Each row below holds a small network's activations on one input, seen along a few directions.
In each table, some parts of the input vary, and every possible input appears once, in random order.
Descriptions start from the smaller parts, as in this example, which fits no table here: one of 6 places along a line, together with either a single point or one of 11 places along a line or (one of 3 separate values, together with one of 8 places around a ring).
Shared parts are said once, and a part with two or three values counts as separate values.
In the rows, zero is written as 128.

Other details of the inputs shift rows strongly along two fixed directions, in all tables alike. That doesn't count.
To show where, the next rows are all for the same input, with only those details redrawn:
[122 235 107 111  87  86  90 105 160 117 204  87 132  90]
[101 117 135 159 151 163 117 120  92 122  68 153  90 181]
[122 235 107 112  87  86  90 105 160 117 203  87 131  90]
[127 167 130 135 132 128 116 123 118 126 133 112 123 136]

Rows:
R1: [126 170 141 132 136 128 117 120 118 131 138 124 120 131]
R2: [120 140 153 120 119 118 128 139 143 125 159 116 140 126]
R3: [135 104 135 131 109 148 153 133 145 120  76 127 115 118]
R4: [130 158 136 124 124 124 120 141 128 128 153 107 137 134]
R5: [ 93 106 149 151 145 164 118 131 100 125  82 169  90 183]
R6: [232  72 181 116 182 134 224 195 120 154 121  76 211 109]
R7: [221  54 151  96 190 131 211 175  91 171 123  76 205  93]
R8: [101  54  99 125 131 153 132 114 108 118  60 171  99 140]
R9: [127 125 145 150 141 140 122 133 105 136 126 149 123 156]
R10: [142 191  99 103  58  86 113 100 208 115 188 111 133  60]
R11: [226 163 160  93 114  78 182 163 165 146 222  48 216  40]
R12: [ 87  70 142 150 123 159 133 141 128 107  73 157  93 165]
R13: [ 26 123  90 153  65 129  77  90 174  81 102 202  49 160]
R14: [124 220  69  92 107  77  74  89 135 131 207 100 140  73]
R15: [114 181 113 126 107 107 102 121 150 122 172 129 129 130]
R16: [ 65 133 112 147  71 118  90 101 164  99 138 174  80 129]
R17: [137 130 145 113  99 120 150 134 159 117 136 118 130 101]
R18: [ 75 155 103 158 119 137  88  92 125 111  98 177  75 171]
R19: [101  71 137 145 112 159 145 130 132 105  56 157  90 158]
R20: [ 27 140  57 132  93 133  43  70 116 104 106 201  50 161]
R21: [130 120 136 142 149 142 118 133 118 134 128 150 124 166]
R22: [123 108 101 102 126 112 122 132 132 127 154 120 145  94]
R23: [112 111 130 163 161 159 110 111 100 129  82 174  93 186]
R24: [ 81  64 110 135 151 147 114 115  89 135  87 169 103 171]
R25: [133 156 117 127  73 110 126 107 172 120 140 132 119  81]
R26: [127 167 130 135 132 128 116 123 118 126 133 112 123 136]
R27: [118 136  98 112 142 118 107 116 100 147 151 129 130 129]
R28: [145 170 137 142 137 118 118 119 114 139 155 123 135 124]
R29: [185  78 167 126 168 133 173 175 132 143 142 105 177 124]
R30: [182  42 155 115 214 150 176 178  63 163 105 105 193 142]
R31: [117 104 151 149 132 133 127 135 120 129 127 147 129 152]
R32: [229  84 190 112 174 148 219 186 118 161 101  75 194  91]
R33: [108  62  96 129 130 157 138 104 108 136  47 169  92 132]
R34: [106 199 118 104  68  80  96 120 182 108 215  89 143  92]
R35: [114  81 123 150 118 160 147 121 139 117  43 172  94 149]
R36: [110  75 109 118 141 131 132 129 113 136 119 140 125 125]
R37: [228 107 184 110 187 114 186 190 123 164 189  62 229 111]
R38: [111  63  93 126 130 159 132 109 110 127  44 169  97 127]
R39: [187 115 131 114 205 129 155 144  63 175 132  92 175 122]
R40: [ 86  73 151 148 128 159 134 138 128 112  77 169  89 161]
R41: [207  42 178 132 184 156 204 177 112 148  90 114 175 139]
R42: [114 106 140 142 137 132 132 140 131 123 120 143 133 160]
What is each input in this table made of? -> one of 6 places along a line, together with either one of 2 separate values or one of 5 places around a ring
Changing only the place on the line of 6 turns R23 into R37. The same change can be made to R28. Which row results? -> R31
Changing only the place on the line of 6 turns R3 into R12. The same change can be made to R25. Which row results? -> R16
A walk changes only the place on the line of 6. It starts at R33 and steps to R7. List the rest of the walk in order. -> R36, R24, R27, R39
Which other rows does R30 become when the choice among 2 separate values takes its other values? List them by row number. -> R24
List by row number the other rows that have the place on the line of 6 in common with R5. -> R4, R9, R15, R20, R21, R27
Which other rows does R36 become when the choice among 2 separate values takes its other values? List them by row number. -> R22
A walk changes only the place on the line of 6. It starts at R1 and steps to R5. List the rest of the walk in order. -> R2, R40, R17, R32
